These are the activations of a small neural network, seen along a few directions. Each row is one input.
Each table varies a few parts of the input and shows all the possible inputs, shuffled.
Descriptions start from the smaller parts, as in this example, which fits no table here: one of 4 places along a line, together with either a single point or one of 9 places along a line or (one of 2 separate values, together with one of 8 places around a ring).
Shared parts are said once, and a part with two or three values counts as separate values.
In the rows, 128 means zero.

Other details of the inputs vary at random and push rows far along two fixed directions, the same in every table; ignore that.

Table:
R1: [ 82 125 121 196  86 169 106 140 150  83 156 133]
R2: [153 120 145  89 123  72 100 102  96 135 125  87]
R3: [153 201 121 106 165 125 116 172 137 186 117 164]
R4: [125  92 132 120 133  76 138  97 117 155 129  96]
R5: [114  86 153 201  99 151 139 106 138  75 165 125]
R6: [ 73  86 137 167 145  77 137  51 137 146 151  42]
R7: [128  89 147 105 125  92 129  94 106 125 120  92]
R8: [171 161 123  75 142 168 137 155 109 139  82 190]
R9: [136 155 128 109 117 193 148 193 128 106 117 195]
R10: [107 147 129 154 117 189 111 147 117 135 163 210]
R11: [146 119 118 111 107  29  97 122 140 131 111  24]
R12: [165 155  95  44 152 115 137 156 105 175  96 143]
R13: [136 101 130 103 116  83 123 124 114  99 152  64]
R14: [124 131 153 170 113 200 133 132 144  78 150 185]
R15: [ 90 155 108 168 148 194 155 139 138 137 135 181]
R16: [102  84 161 186 113 158 122  78 121  84 169 142]
R17: [156 179 134 103 138 168 108 149 124 165 126 207]
R18: [160 176 101  79 173  98 149 145 128 184  88 120]
R19: [136 185 122 105 171 143 148 173 145 176 103 182]
R20: [109  87 143 176 114  99 109  80 117 141 166 103]
R21: [ 98  85 143 166  97 124 107  99  96  98 169 111]
R22: [103  96 146 198 126 157 129  96 135 119 172 170]
R23: [110  81 123 168 126 117 145  74 116 135 134 106]
R24: [135 131 123 110 170  48 124 105 136 169 139  63]
R25: [ 97 120 136 195 106 172 120 112 172  77 149 140]
R26: [ 88  74 131 184 105 173 140  98 104  90 146 135]
R27: [110  85 138 194 111 177 148 104 114  98 130 158]
R28: [162 125 129  56 140  79 118 144  95 129 132 107]
R29: [ 92 114 137 173 157 110 123  71 144 134 169  89]
R30: [174 155 106  48 159 102 134 126 111 178  83 130]
R31: [118  86 134 100 120  90 129 116  95 120 132  90]
R32: [142 152 115 118 121 203 148 180 123 106 105 189]
R33: [162 176 100  85 138 149 133 169 150 132  66 150]
R34: [149 115 100 103 125  67 132 126 142 132  81  52]
R35: [116  71 154 179 115 113 123  88 115  94 161 117]
R36: [145 192 109  68 165 101 107 174 122 187 123 128]
R37: [142 128 105  74 126  51 107 141 142 117 123  46]
R38: [109 122 152 169 105 205 148 134 143  90 130 178]
R39: [ 99 124 135 159 143  86 109  75 130 155 156  64]
R40: [ 95  76 128 119 122  82 131  88 109 146 152  75]
R41: [183 168 136  82 130 125 112 174 104 145 105 182]
R42: [129 130 123 125 106  77  94 110 144 119 118  58]
R43: [ 61  80 125 161 139  71 137  72 128 143 164  35]
R44: [ 84  96 138 180 121 166 123 102 128 111 188 165]
R45: [155 178 103  72 176 106 141 131 128 181  89 116]
R46: [175 168 120  81 134 174 146 169 126 130  80 170]
R47: [ 89  56 141 229  90 164 150  79 131  76 142 100]
R48: [146 168 117 118 122 163 140 194 166 124  84 180]
R49: [159 144 125  65 114  79 112 157 104 126 123  81]
R50: [ 98  78 152 199  94 158 150 110 137  85 143 125]
R51: [120 131 114  91 168  55 118 113 126 163 152  57]
R52: [155 168 135  99 154 166 122 144 134 151 133 210]
R53: [129 155 126 170 114 181 127 171 176  93 125 191]
R54: [154  98 137  80 130  59 132 119 101 143 106  84]
R55: [139 147 145 170  98 184 127 164 131  98 134 189]
R56: [101 146 115 151 105 196 137 179 160  99 121 180]
R57: [129 169 123 127 120 190 135 174 169 113  94 191]
R58: [173 150 141  69 117  80 109 135 115 133 109  84]
R59: [168 156 124  36 157  89 130 137 117 184  93 132]
R60: [117 151  97 141 115 191 141 171 150 102 101 168]
Description of these inputs: one of 3 separate values, together with one of 4 places along a line, together with one of 5 places along a line.
Changing only the place on the line of 5 turns R18 into R27. The same change can be made to R36. Which row results? -> R21
Change only the choice among 3 separate values in R38. List by row number the other rows that result. -> R9, R50
Start at R19 and move only the place on the line of 5, one step at a time. The first step leads to R4. Which rows follow, in order? -> R54, R50, R48
Change only the place on the line of 5 in R14. List by row number the other rows that result. -> R16, R25, R29, R52
Start at R11 and move only the place on the line of 4, one step at a time. The first step leads to R53. Which rows follow, in order? -> R48, R34

Table:
R61: [148 137 124  87 130 126 133 132 119 135  98 129]
R62: [102  72 134 156 102  92 113  76  97 119 157  72]
R63: [138 111 138 124 118  73 109 103 125 124 140  71]
R64: [115 166 129 160 117 205 118 154 149 111 134 204]
R65: [136 141 129  76 180  82 126 109 118 194 142 124]
R66: [155 180 126 122 130 158 119 174 149 129 117 184]
R67: [119 122 110 125 118  84 106 115 128 137 132  69]
R68: [162 131 122  71 132 106 132 129 107 141  92 116]
R69: [152 136 122  66 139 105 130 140 106 136 115 114]
R70: [162 149 119  90 140  88 130 147 148 139  90 101]
R71: [ 79  71 135 202 106  99 131  74 151  88 170  48]
R72: [150 147 117  90 167  93 137 114 106 182 116 111]
R73: [128 130 137 165 117 202 147 150 130 112 122 218]
R74: [159 176 132 101 131 160 120 185 124 145 117 204]
R75: [110 101 138 120 167  76 127  66 111 173 162 100]
R76: [146 143 116  65 139  94 125 146 124 138 110  97]
R77: [116 145 140 161 107 210 123 142 129 109 142 209]
R78: [163 121 139  90 128  79 114 122 107 134 129 104]
R79: [168 138 136  82 128  83 112 138 116 143 121 109]
R80: [147 105 144 119 120  94 111 100 107 119 137  93]
R81: [152 152 108  75 137  99 126 141 137 145  85 101]
R82: [110  94 119 115 123  92 133 112 109 128 140  72]
R83: [161 190 125 107 136 168 114 181 149 133 109 190]
R84: [150 140 121  77 129  93 110 142 103 153 118 110]
R85: [ 93  76 118 156 110  90 130  83 119 120 126  55]
R86: [142 159 112  96 168  84 132 119 123 183 111  91]
R87: [106 115 132 123 169  70 122  74 129 175 158  86]
R88: [ 60  89 147 228  98 217 141  98 137  71 178 164]
R89: [153 127 124  79 138  88 133 149 112 141 120 111]
R90: [127 109 134 132 118  71 109 109 121 133 137  72]
R91: [ 88  56 141 191 102 107 138  72 124 106 146  73]
R92: [103  76 129 162 114  81 134  85 126 118 130  60]
R93: [139  93 134 120 121  97 133  98 120 121 115  82]
R94: [141 157 110  76 142  98 124 150 137 138 108  95]
R95: [ 72 117 127 202 109 207 140 134 140  93 158 178]
R96: [134 116 124 124 128  92 127 111 143 123 107  75]
R97: [ 68  98 135 242 101 193 143 110 158  87 148 165]
R98: [ 88 116 142 203 112 210 139 128 148  79 160 180]
R99: [126 154 123 138 130 169 132 159 156 110 128 159]
R100: [157 166 132  94 127 171 117 161 112 130 117 200]
R101: [147 132 123  77 139  87 132 153 117 145 120 104]
R102: [189 160 125  51 146 123 133 166 118 144  81 159]
R103: [120 153 121 143 132 160 135 167 153 120 130 161]
R104: [142 207 109 120 166 170 137 170 150 172 105 188]
R105: [ 69  59 137 199 106  92 134  75 130  97 170  50]
R106: [169 129 129  84 132  91 137 135 124 141  96 106]
R107: [ 72  74 132 203 135 103 135  41 118 141 167  59]
R108: [149 158 126  87 130 117 109 140 121 137 114 128]
R109: [148 180 101 104 134 175 135 184 146 142  90 190]
R110: [163 135 127  67 141 100 129 144 111 130 116 114]
R111: [ 66  87 137 227  95 209 144 102 134  91 150 171]
R112: [168 139 136  77 131  95 110 135 110 141 117 113]
R113: [ 94 114 150 203 109 208 145 133 145  83 165 191]
R114: [119 104 141 149 115 109 110  99 126 112 145  93]
R115: [137 140 141 155 121 206 147 158 137 108 117 226]
R116: [107 114 103 118 126  90 125 123 132 130 134  61]
R117: [ 66  34 154 229  90 101 116  44 112  92 189  59]
R118: [144 128 110  69 137  97 131 145 104 144 116 106]
R119: [158 171 130  90 141 174 136 185 132 126 115 193]
R120: [ 61  96 135 238  89 201 120 100 137  89 174 161]
R121: [168 137 123  84 133  88 134 139 133 140  94 102]
R122: [ 94 166 130 168 160 192 130 134 159 153 154 211]
R123: [139 142 123 112 130  78 108 138 132 142 122  90]
R124: [113 104 126 142 115 120 132  99 129 116 117  95]
R125: [122 132 141 162 124 200 145 154 134  96 148 211]
R126: [158 180 127  99 139 167 138 191 145 125 113 195]
R127: [164 176 125 100 136 175 138 175 143 127  89 195]
R128: [131 129 123 132 122 173 141 139 116 125 112 178]
Changing only one part turns R109 into R111. The same change can be made to R104. Which row results? -> R107
Changing only one part turns R93 into R127. The same change can be made to R82. Which row results? -> R95
What is each input in this table made of? -> one of 4 places along a line, together with either one of 2 separate values or (one of 3 separate values, together with one of 5 places around a ring)
Start at R76 and move only the place on the ring of 5, one step at a time. The first step leads to R98. Which rows follow, in order? -> R126, R105, R95
Change only the choice among 3 separate values in R69. List by row number the other rows that result. -> R68, R100
Change only the place on the line of 4 in R117. List by row number the other rows that result. -> R74, R90, R123
Change only the choice among 3 separate values in R116. List by row number the other rows that result. -> R67, R109

Table:
R129: [119 127 129 147 121 145 129 131 137 118 133 137]
R130: [168 161 116  65 143 111 124 165 127 150 102 134]
R131: [118 141 128 140 139 150 132 126 132 137 138 153]
R132: [117 131 132 147 131 145 134 130 132 130 137 149]
R133: [130 108 126 105 136  65 120 106 116 147 132  70]
R134: [121 129 128 144 120 147 127 131 132 119 133 140]
R135: [163 169 119  66 158 111 127 155 123 169 107 143]
R136: [123 130 127 145 126 148 129 128 127 125 129 149]
R137: [141 108 128 100 127  75 120 112 120 129 123  69]
R138: [127 124 130 139 113 150 136 137 132 109 126 143]
R139: [ 70  63 142 222 105 131 132  62 130  95 166  84]
R140: [130 125 133 135 117 153 131 139 127 109 124 144]
R141: [124 125 133 146 116 149 129 134 135 114 131 147]
R142: [168 182 117  71 146 144 132 179 130 153  95 180]
R143: [128 112 125 106 138  64 123 102 115 144 130  62]
R144: [117 138 131 145 137 147 132 123 134 138 138 151]
R145: [115 135 129 144 136 148 128 123 129 139 140 152]
R146: [140 111 127 100 125  73 119 113 121 128 121  70]
R147: [120 131 126 141 129 149 131 130 134 123 128 147]
R148: [144 109 128 100 125  70 119 110 118 130 124  69]
R149: [127 125 131 138 112 151 130 136 128 109 126 145]
R150: [125 125 130 139 113 151 131 137 128 108 126 143]
R151: [121 132 128 143 123 148 126 135 134 119 130 144]
R152: [119 130 129 144 134 147 130 128 132 131 135 149]
Changing only one part turns R140 into R150. The same change can be made to R152. Which row results? -> R143
What is each input in this table made of? -> one of 4 separate values, together with one of 6 places along a line

Table:
R153: [ 91 117 112 152 132 122 130  88 130 147 133  98]
R154: [125 115 137 150 118 122 128 100 132 101 122 100]
R155: [159 159 110  42 134  84 118 168 126 143 101  98]
R156: [202 181 137  56 139 143 126 184 122 146  78 197]
R157: [126 132 128 113 164  49 119 105 130 181 148  70]
R158: [127 114 137 149 103 126 112 117 126 103 136 100]
R159: [120  90 138 144 127 122 142 103 130 111 132  92]
R160: [102 110 120 149 136 118 132  83 112 149 135  93]
R161: [108 137 120 161 123 191 142 168 140 105 129 190]
R162: [126 153 129 173 103 189 121 166 149 103 129 191]
R163: [160 152 113  57 131  73 119 170 119 148 104  92]
R164: [112 100 129 143 131 128 128  85 101 149 137 125]
R165: [116 118 132 151 118 128 123 105 151 104 116 103]
R166: [125 132 143 144 105 197 126 161 114 102 142 212]
R167: [102 143 129 146 156 119 126 100 145 154 163 125]
R168: [120  85 135 131 116 125 130 112 103 105 143 121]
R169: [188 204 110  54 133 151 110 207 145 141  84 187]
R170: [106 160 116 171 138 198 141 150 137 149 121 205]
R171: [118 119 145 142 153 119 125  93 118 155 170 144]
R172: [131  91 146 134 117 126 142 107 117 114 133 130]
R173: [112 108 132 138 105 122 124 118 117 104 149  95]
R174: [111 102 126 146 120 122 142 106 148 111 127  99]
R175: [169 150 108  35 152  80 130 162 107 141  94  94]
R176: [138 105 144 143  98 128 113 115 112 104 140 128]
R177: [141 122 110  74 136  85 126 140 128 134 113  77]
R178: [104 161 142 169 156 183 131 129 141 146 163 200]
R179: [126 117 132 164 118 119 128 120 145 112 117 109]
R180: [121 106 124 153 123 117 150 122 141 120 123 108]
Changing only one part turns R166 into R163. The same change can be made to R168. Which row results? -> R161
What is each input in this table made of? -> one of 4 places along a line, together with either one of 2 separate values or one of 5 places around a ring
Change only the place on the line of 4 in R171. List by row number the other rows that result. -> R157, R167, R178
List by row number the other rows that have the place on the line of 4 in common with R169. -> R153, R155, R165, R167, R174, R177

Table:
R181: [101 148 134 155 113 179 114 135 120 121 144 170]
R182: [131 142 138 141 143 179 148 125 133 136 117 198]
R183: [121 137 120 117 139 180 144 165 112 127 124 186]
R184: [122 118 143 159 139 159 155 127 121 129 146 175]
R185: [ 92 118 118 177 108 174 129  97 125 114 139 140]
R186: [101 109 147 168 125 138 119 106 135 124 176 160]
R187: [ 98  12 151 228  37  96 116  61 116  46 146  39]
R188: [ 95 103 126 164 113 179 142 109 121 119 131 146]
R189: [163 153 108  56 155  69 145 168 130 156  94  95]
R190: [155 195 110  89 150 188 149 197 159 142  77 212]
R191: [128 184 126 146 132 169 114 173 158 130 123 179]
R192: [121  89 155 157 101 164 126 113 138  50 157 117]
R193: [143 135 105 104 140  64 124 116 142 143 103  54]
R194: [123 108 120 107 135  45 119 115 133 137 146  36]
R195: [195 173 121  46 168  80 119 144 120 185  86 125]
R196: [118  98 119  90 126  56 108 107 103 144 148  54]
R197: [170 154 135  69 154  56 105 119 111 173 118  89]
What is each input in this table made of? -> either one of 2 separate values or (one of 3 separate values, together with one of 5 places around a ring)
Change only the place on the ring of 5 in R181. List by row number the other rows that result. -> R183, R185, R188, R196
